Each row below holds a small network's activations on one input, seen along a few directions.
Each table varies a few parts of the input and shows all the possible inputs, shuffled.
Descriptions start from the smaller parts, as in this example, which fits no table here: line(4) and (point or line(11) or (values(3) and ring(5))).
Shared parts are said once, and a part with two or three values counts as separate values.

Table:
row 1: [-43 -31 -59 -35   2 -61  24  12 -55 -19 -13]
row 2: [-71 -84 -21 -24 -31 -18   4  51   3  25  51]
row 3: [  9  26   8   1  11   7   1  -4  33 -36   9]
row 4: [-18 -38 -63 -21   1 -73  31 -24 -23  -7  17]
row 5: [  1  19  22  12  33   5  -7 -19 -31   0 -44]
row 6: [ 21  25 -25 -22   9 -10 -14   6  20  -1  23]
row 7: [-25 -35  19   4 -51  45 -15  33  37  27   7]
row 8: [ 18  13  -6 -20  19   9   2 -14 -47  12 -25]
row 9: [  1  50  29  13   6  -4  11   5  31 -30   7]
row 10: [-31 -35 -43 -44  13 -67  12   3   9  -8  43]
row 11: [-24 -24  -6  -4 -44  39 -30  43  25  46  23]
row 12: [ 42   2 -20   1  16  -6  14 -29 -20   7   4]
row 13: [ 40   6 -27   0  14 -14  -4 -25 -23   6   8]
row 14: [ 41  -3  -7  11  16  -7  11 -29 -14 -13  -7]
row 15: [-19 -27   3  -6 -47  47  -9  37  30  45  18]
row 16: [ 29  12  11  34  25  -5  10 -28 -12 -14 -15]
row 17: [ 34   1   4  25  19  -5   6 -30 -11 -24  -8]
row 18: [  2  41  15  11  15   8   6  -5  30 -26   5]
row 19: [  7   8  16   1  24   4  -9 -19 -30 -12 -37]
row 20: [ 17  18 -13 -19  16  -2 -17  -6 -49   9 -20]
row 21: [  7  28  33  19  27 -12  -5  -7 -25   0 -41]
row 22: [-43   2  49  29 -51  37  -9  32  35  18   8]
row 23: [ 22  24 -18 -23  12   0   6   0  26   0  20]
row 24: [ 20  18  -2 -13  10  -2   5   0  31 -22   7]
row 25: [-44 -10  36  27 -47  50 -15  23  36  23   4]
row 26: [ 12   4   7 -13  20   3  -3 -16 -37  -4 -36]
row 27: [ 28  18  24  36  18 -17  14 -19 -10 -17 -16]
row 28: [-35 -27  32  18 -55  49 -20  27  39  15   8]
Describe the family of inputs behind these rows.
Answer: line(4) and (point or line(6))
Changing only the line(4) part turns row 15 into row 12. The same change can be made to row 11. Which row results?
Answer: row 13
Which other rows agree with row 24 in the line(4) part? List them by row number.
Answer: row 3, row 6, row 9, row 10, row 18, row 23
A walk changes only the line(6) part. It starts at row 20 and steps to row 8. List the rest of the walk in order.
Answer: row 26, row 19, row 5, row 21
Change only the line(4) part in row 10. List by row number the other rows that result.
Answer: row 1, row 2, row 4

Table:
row 29: [-37 -43 -80 -47  11 -85  22  -8 -40 -31   9]
row 30: [ 62   0 -24 -30  55   4 -13 -39 -70  16 -46]
row 31: [-55  19  46  18 -22  31 -12  20  23  17 -14]
row 32: [  2 -23  -1   9 -38  49 -44  19 -27  58  -8]
row 33: [ 26  28  12  34  44 -28   8 -31  20 -41   7]
row 34: [-63 -85 -28 -30 -37 -24  11  50   5  43  51]
row 35: [ 12  54  26  15  47 -39  11 -14 -39 -36 -37]
row 36: [ 29  12  13  16  27   3  26 -41 -55 -20 -41]
row 37: [ 11  15 -10 -22 -32  46  -7  39  76   2  56]
row 38: [-26  -7  46  14 -23  33 -16  15  64 -15  22]
row 39: [ 66  53 -34 -11  19 -37  21 -33  39 -17  35]
row 40: [-27 -23  34  34 -51  46  -7  22   5  24 -32]
Describe the family of inputs behind these rows.
Answer: values(2) and (point or line(5))
Changing only the values(2) part turns row 30 into row 32. The same change can be made to row 29. Which row results?
Answer: row 34
Change only the line(5) part in row 35. List by row number the other rows that result.
Answer: row 30, row 33, row 36, row 39

Table:
row 41: [-14   0 -56 -51  17 -80  23  20  -8 -14  21]
row 42: [  3  39   7   4  48 -29 -11 -33 -54 -24 -39]
row 43: [-63 -56  -5 -22 -33  -8   2  40  58  11  61]
row 44: [-49 -58  23   2 -19  24  -6  32   1  17  -8]
row 45: [ 92  42  -6   7  66  -6   0 -64   9 -34 -16]
row 46: [ 48  -2 -72 -46  28 -53  32  -5 -20   5  45]
row 47: [-13 -44   8 -13 -62  70 -44  40  -1  49  -8]
row 48: [-42 -48 -41 -13 -38 -53  15  14  31   6  50]
row 49: [ 63  32  -4   6  60 -13  -5 -61 -53   1 -36]
row 50: [-26 -40 -34 -18 -59  42 -35  60  56  50  80]
row 51: [-34 -52 -18  19 -24 -19  13   5 -26   8 -14]
row 52: [-35   7  68  27   2  27  -4  12   1  11 -20]
row 53: [ -8  36  61  26  -6  36  16   9  57 -33   4]
row 54: [-15  -7 -37 -22  30 -37  16  -8 -65 -16 -37]
row 55: [ 27  56  35  23 -41  80 -11  17  72  21   5]
row 56: [  4  21  45  21 -35  70 -35  25  12  55 -21]
row 57: [  3  31  27  36  -7   0  14 -16  31 -47   0]
row 58: [-17   6  29  43  -3 -11   4  -9 -25  -2 -22]
row 59: [ 30  50   9   2  48 -28  -6 -29   2 -65 -19]
row 60: [ 46 -12 -37 -32  29 -13  21 -48 -78   1 -26]
Describe the family of inputs behind these rows.
Answer: line(4) and line(5)
Changing only the line(4) part turns row 47 into row 50. The same change can be made to row 51. Which row results?
Answer: row 48
A walk changes only the line(5) part. It starts at row 56 and steps to row 52. List the rest of the walk in order.
Answer: row 58, row 42, row 49
Change only the line(4) part in row 43. List by row number the other rows that result.
Answer: row 44, row 52, row 53
Change only the line(4) part in row 59. List by row number the other rows that result.
Answer: row 41, row 42, row 54

Table:
row 61: [  6  34  23  39  -1   9  -2 -17 -22 -15 -35]
row 62: [ 17  -3 -40 -20  35 -37  21 -16 -15 -32  13]
row 63: [ 15  32  27  32  14   1   2 -23 -19 -12 -27]
row 64: [-39  14  29   3 -38  47  -3  29  51  10   5]
row 65: [ 37   5 -52 -48  -7  -2 -11  -5 -14  29  30]
row 66: [ 57  37 -14  -1   3  34 -24   5  15  33   5]
row 67: [-28 -54  -3  -7 -43   5   9  34  -5  28  15]
row 68: [-40  13  39   3 -34  19 -18  41  90  -5  36]
row 69: [ 46  19  12  15  13   6   3 -32  15 -25 -15]
row 70: [-47 -42 -24  -9 -47  -1  14  24  18  26  28]
row 71: [ 21  -8 -37 -25  22 -31   7 -27 -12 -40   2]
row 72: [-18   5 -20  -7  13 -45   7  -2 -44 -15 -31]
row 73: [-36 -68  -8  -6 -33  18 -25  18 -21  53  -8]
row 74: [-22 -21  38  14 -18  74 -40  19  -4  28 -21]
row 75: [  8  -3 -24 -24  45 -41  20 -20 -26 -13   2]
row 76: [-10   1 -19 -18  32 -52  13  -7 -41 -15 -22]
row 77: [ 35  27  25  23  29   3  10 -30  -2  -7 -11]
row 78: [-51 -44 -22   2 -39 -23   1  39  54   5  73]
row 79: [ 45  26   9  23  22   3  12 -23  16 -19  -9]
row 80: [ 26  30  34  27  23   1   1 -28 -17  -8 -18]
row 81: [  1   1 -16 -21  40 -46  11 -16 -38 -12 -11]
row 82: [-21  -2  45   8 -29  56  -8  37  22   6  -2]
Describe the family of inputs behind these rows.
Answer: values(2) and (point or line(4) or line(6))
Changing only the values(2) part turns row 72 into row 61. The same change can be made to row 71. Which row results?
Answer: row 69
A walk changes only the line(4) part. It starts at row 78 and steps to row 70. List the rest of the walk in order.
Answer: row 67, row 73
